Each row below holds a small network's activations on one input, seen along a few directions.
Each table varies a few parts of the input and shows all the possible inputs, shuffled.
Descriptions start from the smaller parts, as in this example, which fits no table here: ring(8) and (point or (values(2) and line(4)) or line(9)).
Shared parts are said once, and a part with two or three values counts as separate values.
In the rows, zero is written as 100.

Other details of the inputs vary at random and push rows far along two fixed directions, the same in every table; ignore that.

A family of inputs:
row 1: 81; 74; 86; 52; 81; 109; 67; 73; 83; 99; 112; 108; 85
row 2: 135; 123; 121; 98; 86; 35; 112; 98; 101; 101; 110; 143; 52
row 3: 111; 114; 117; 152; 136; 78; 158; 134; 105; 72; 98; 86; 91
row 4: 110; 95; 96; 57; 66; 105; 54; 83; 102; 126; 101; 116; 98
row 5: 97; 100; 95; 61; 66; 106; 56; 75; 110; 122; 91; 109; 86
row 6: 81; 109; 93; 114; 114; 147; 93; 120; 114; 105; 83; 64; 137
row 7: 127; 108; 127; 108; 93; 28; 101; 96; 94; 91; 107; 130; 44
row 8: 79; 84; 92; 44; 80; 111; 72; 72; 80; 101; 108; 121; 96
row 9: 101; 90; 89; 68; 67; 92; 49; 72; 110; 120; 100; 97; 92
row 10: 118; 114; 124; 164; 137; 71; 142; 137; 111; 90; 96; 89; 95
row 11: 78; 96; 90; 120; 111; 144; 93; 119; 109; 100; 88; 54; 133
row 12: 84; 93; 91; 130; 113; 141; 84; 115; 114; 104; 87; 60; 138
row 13: 82; 68; 87; 64; 79; 107; 64; 67; 84; 104; 112; 114; 89
row 14: 84; 85; 89; 61; 71; 108; 62; 65; 93; 92; 105; 97; 82
row 15: 83; 68; 91; 60; 80; 104; 63; 68; 80; 100; 113; 117; 97
row 16: 121; 131; 116; 151; 136; 81; 154; 137; 112; 88; 89; 103; 98
row 17: 114; 117; 120; 92; 94; 44; 128; 83; 91; 74; 109; 137; 42
row 18: 90; 98; 90; 63; 61; 109; 63; 70; 106; 113; 92; 110; 86
row 19: 122; 117; 115; 94; 91; 46; 130; 81; 93; 81; 107; 145; 47
row 20: 85; 90; 83; 104; 117; 151; 112; 115; 94; 108; 104; 92; 161
row 21: 85; 110; 99; 112; 113; 144; 88; 127; 105; 114; 83; 64; 141
row 22: 116; 121; 118; 153; 140; 75; 146; 140; 109; 76; 96; 85; 90
row 23: 106; 96; 99; 53; 71; 108; 54; 83; 96; 124; 92; 115; 92
row 24: 99; 99; 87; 66; 62; 106; 57; 72; 114; 115; 101; 112; 91
row 25: 116; 112; 107; 143; 141; 86; 173; 134; 95; 89; 112; 119; 110
row 26: 124; 126; 130; 139; 143; 79; 149; 150; 98; 93; 92; 99; 100
row 27: 125; 121; 110; 157; 137; 68; 148; 133; 113; 86; 98; 91; 104
row 28: 84; 81; 77; 110; 122; 143; 107; 112; 94; 107; 103; 76; 154
row 29: 119; 106; 112; 85; 101; 47; 135; 89; 83; 88; 113; 156; 50
row 30: 82; 74; 89; 48; 82; 106; 66; 74; 79; 95; 113; 112; 93
row 31: 110; 86; 93; 59; 72; 94; 48; 80; 97; 122; 101; 103; 99
row 32: 103; 92; 90; 66; 67; 91; 46; 77; 100; 119; 100; 99; 96
row 33: 74; 98; 90; 107; 119; 155; 110; 111; 97; 103; 94; 70; 139
row 34: 82; 98; 86; 110; 116; 157; 113; 108; 99; 109; 91; 78; 144
row 35: 124; 102; 108; 96; 97; 34; 128; 79; 88; 85; 121; 136; 52
row 36: 79; 86; 91; 129; 109; 144; 96; 108; 109; 100; 90; 61; 138
row 37: 126; 115; 112; 98; 86; 44; 130; 80; 98; 83; 116; 147; 52
row 38: 115; 102; 116; 92; 102; 41; 126; 86; 84; 75; 119; 131; 38
row 39: 120; 114; 110; 156; 132; 71; 160; 127; 108; 82; 101; 92; 105
row 40: 134; 102; 130; 101; 98; 31; 102; 100; 91; 93; 108; 134; 46
row 41: 73; 92; 87; 102; 123; 155; 111; 117; 92; 103; 96; 79; 143
row 42: 89; 100; 100; 59; 68; 104; 54; 78; 108; 116; 93; 101; 82
row 43: 94; 106; 91; 119; 106; 145; 94; 120; 122; 123; 89; 71; 147
row 44: 131; 124; 124; 95; 90; 37; 112; 99; 96; 98; 100; 142; 47
row 45: 124; 110; 112; 94; 92; 46; 134; 82; 93; 90; 121; 149; 51
row 46: 88; 96; 83; 124; 107; 136; 95; 113; 113; 110; 91; 60; 147
row 47: 111; 112; 119; 166; 133; 74; 149; 132; 107; 81; 97; 91; 94
row 48: 90; 94; 89; 61; 62; 112; 69; 65; 104; 109; 94; 111; 87
row 49: 85; 79; 90; 73; 69; 106; 59; 59; 94; 97; 105; 103; 86
row 50: 82; 94; 94; 59; 65; 110; 67; 68; 103; 102; 96; 103; 82
row 51: 94; 94; 99; 109; 120; 142; 84; 132; 100; 110; 87; 59; 140
row 52: 83; 74; 90; 69; 74; 107; 63; 61; 89; 103; 110; 105; 85
row 53: 88; 92; 80; 120; 112; 142; 102; 104; 104; 100; 96; 64; 151
row 54: 87; 100; 96; 116; 115; 139; 82; 129; 103; 108; 87; 55; 138
row 55: 119; 126; 113; 156; 126; 80; 161; 134; 115; 91; 100; 104; 103
row 56: 114; 114; 114; 136; 147; 86; 172; 135; 86; 83; 103; 121; 113
row 57: 85; 81; 80; 107; 123; 140; 106; 112; 89; 104; 104; 79; 162
row 58: 85; 98; 95; 118; 115; 140; 86; 124; 113; 108; 86; 53; 134
row 59: 76; 106; 93; 115; 108; 148; 99; 118; 111; 106; 84; 64; 136
row 60: 93; 93; 86; 65; 58; 110; 69; 65; 110; 111; 104; 112; 92
Each input here is: ring(6) and line(10).
Q: Changing only the line(10) part turns row 32 into row 57. The same change can be made to row 21. Which row results?
A: row 8
Q: Changing only the line(10) part turns row 26 into row 42. The same change can be made to row 23. Which row results?
A: row 5
Q: Which other rows does row 49 become when the ring(6) part takes its other values? List them by row number.
A: row 14, row 17, row 19, row 37, row 53

A family of inputs:
row 61: 99; 95; 108; 163; 155; 95; 161; 135; 92; 72; 108; 82; 115
row 62: 109; 120; 118; 167; 145; 88; 143; 147; 113; 80; 87; 60; 107
row 63: 101; 96; 98; 74; 58; 90; 50; 68; 111; 114; 95; 109; 76
row 64: 75; 93; 76; 91; 110; 161; 106; 105; 97; 108; 97; 80; 152
row 65: 124; 107; 111; 105; 109; 44; 149; 96; 90; 85; 121; 150; 61
row 66: 64; 78; 81; 102; 117; 154; 94; 102; 91; 91; 98; 58; 140
row 67: 111; 98; 99; 60; 64; 85; 47; 80; 103; 123; 98; 114; 87
row 68: 92; 102; 96; 106; 104; 151; 73; 123; 111; 129; 82; 69; 145
row 69: 124; 112; 119; 93; 116; 45; 147; 104; 78; 82; 114; 149; 62
row 70: 120; 105; 114; 111; 107; 40; 146; 90; 86; 75; 118; 143; 60
row 71: 84; 101; 93; 118; 98; 153; 77; 110; 119; 118; 80; 61; 138
row 72: 83; 86; 82; 91; 115; 157; 97; 110; 88; 111; 98; 83; 158
row 73: 90; 107; 96; 102; 104; 152; 74; 125; 111; 125; 80; 69; 145
row 74: 84; 69; 87; 62; 75; 89; 65; 59; 84; 90; 117; 107; 78
row 75: 111; 114; 102; 146; 148; 102; 176; 136; 96; 84; 106; 99; 129
row 76: 85; 81; 91; 59; 69; 104; 76; 58; 88; 100; 109; 125; 79
row 77: 108; 104; 92; 60; 59; 90; 57; 73; 111; 118; 99; 110; 81
row 78: 106; 99; 94; 66; 59; 90; 54; 74; 113; 122; 99; 114; 80
row 79: 76; 89; 87; 90; 115; 162; 97; 114; 89; 111; 95; 86; 152
row 80: 140; 121; 128; 114; 104; 33; 119; 114; 103; 101; 102; 135; 57
row 81: 93; 87; 102; 74; 65; 86; 44; 72; 107; 105; 98; 92; 63
row 82: 114; 113; 116; 173; 143; 83; 138; 146; 114; 84; 92; 62; 112
row 83: 111; 96; 120; 114; 115; 40; 140; 95; 83; 67; 120; 128; 44
row 84: 115; 112; 116; 105; 109; 46; 150; 91; 85; 71; 113; 141; 54
row 85: 114; 116; 116; 170; 144; 86; 141; 146; 113; 81; 90; 60; 110
row 86: 95; 103; 101; 67; 59; 95; 53; 71; 110; 109; 92; 108; 71
row 87: 111; 111; 101; 149; 147; 99; 173; 137; 97; 87; 108; 100; 131
row 88: 111; 101; 99; 57; 65; 88; 49; 80; 102; 120; 96; 113; 84
row 89: 133; 125; 124; 120; 97; 35; 125; 101; 108; 85; 100; 124; 51
row 90: 88; 100; 88; 118; 97; 146; 75; 109; 118; 116; 83; 60; 146
row 91: 121; 117; 130; 122; 105; 32; 117; 108; 106; 77; 101; 110; 37
row 92: 134; 127; 124; 115; 98; 39; 128; 108; 111; 98; 103; 132; 50
row 93: 87; 90; 87; 46; 70; 105; 80; 66; 90; 104; 111; 129; 82
row 94: 88; 79; 88; 62; 69; 100; 73; 57; 89; 100; 111; 126; 83
row 95: 127; 109; 126; 128; 104; 26; 114; 105; 106; 81; 105; 111; 42
row 96: 70; 74; 79; 106; 115; 151; 91; 101; 92; 92; 102; 58; 143
row 97: 83; 106; 90; 112; 99; 151; 79; 110; 117; 113; 78; 58; 140
row 98: 93; 82; 95; 47; 76; 102; 72; 71; 81; 111; 111; 133; 86
row 99: 89; 110; 86; 103; 100; 151; 83; 116; 119; 121; 82; 63; 144
row 100: 77; 75; 92; 57; 76; 97; 68; 63; 84; 87; 112; 108; 70
row 101: 124; 128; 111; 162; 137; 91; 150; 148; 119; 101; 92; 83; 124
row 102: 106; 105; 101; 53; 66; 91; 51; 81; 102; 120; 93; 113; 80
row 103: 106; 112; 106; 149; 148; 107; 176; 139; 97; 88; 105; 102; 123
row 104: 82; 86; 91; 55; 69; 105; 77; 60; 88; 96; 107; 125; 78
row 105: 75; 85; 78; 103; 108; 158; 100; 98; 95; 100; 97; 75; 151
row 106: 96; 79; 91; 50; 76; 98; 70; 69; 82; 111; 112; 133; 91
row 107: 86; 109; 89; 105; 99; 154; 81; 118; 121; 122; 82; 66; 142
row 108: 84; 84; 82; 95; 114; 153; 94; 110; 89; 114; 100; 84; 161
Q: Changing only one part turns row 71 into row 92. The same change can be made to row 104. Which row results?
A: row 93
Q: What is each input in this table made of?
A: values(2) and line(4) and ring(6)
Q: Which other rows does row 78 become when the ring(6) part takes its other values? List them by row number.
A: row 77, row 92, row 99, row 101, row 107
Q: Which other rows does row 90 become when the line(4) part takes its other values? List them by row number.
A: row 67, row 82, row 101
Q: A walk changes only the line(4) part. It starts at row 91 and steps to row 86. List the rest of the walk in order.
A: row 107, row 73
Q: Which other rows does row 80 become when the values(2) part takes its other values? List them by row number.
A: row 106
Q: Which other rows does row 77 become when the values(2) part takes its other values? List them by row number.
A: row 75

A family of inputs:
row 109: 106; 104; 98; 114; 154; 117; 184; 136; 70; 94; 117; 137; 144
row 110: 85; 114; 84; 135; 126; 195; 103; 145; 122; 128; 71; 40; 193
row 111: 72; 85; 87; 84; 66; 115; 67; 58; 107; 91; 98; 88; 82
row 112: 140; 132; 128; 139; 135; 62; 141; 150; 104; 104; 93; 111; 102
row 113: 84; 109; 72; 68; 56; 154; 69; 71; 125; 129; 89; 98; 129
row 114: 98; 98; 112; 146; 137; 93; 115; 135; 100; 81; 95; 64; 110
row 115: 132; 129; 119; 72; 60; 31; 109; 70; 110; 100; 106; 166; 24
row 116: 61; 84; 68; 83; 65; 148; 65; 57; 117; 99; 96; 70; 113
row 117: 66; 73; 82; 74; 78; 143; 37; 80; 104; 106; 94; 58; 110
row 118: 111; 115; 120; 157; 133; 63; 154; 121; 104; 65; 99; 88; 73
row 119: 142; 117; 124; 139; 141; 71; 124; 155; 97; 115; 95; 101; 119
row 120: 79; 59; 87; 49; 96; 82; 111; 56; 52; 72; 136; 147; 73
row 121: 121; 77; 121; 81; 87; 20; 65; 79; 80; 85; 118; 121; 33
row 122: 105; 104; 97; 60; 68; 107; 55; 88; 108; 130; 93; 112; 93
Q: Changing only one part turns row 113 into row 116. The same change can be made to row 115. Which row results?
A: row 111
Q: What is each input in this table made of?
A: values(2) and (point or line(6))
Q: Which other rows does row 110 become when the values(2) part takes its other values? List them by row number.
A: row 118
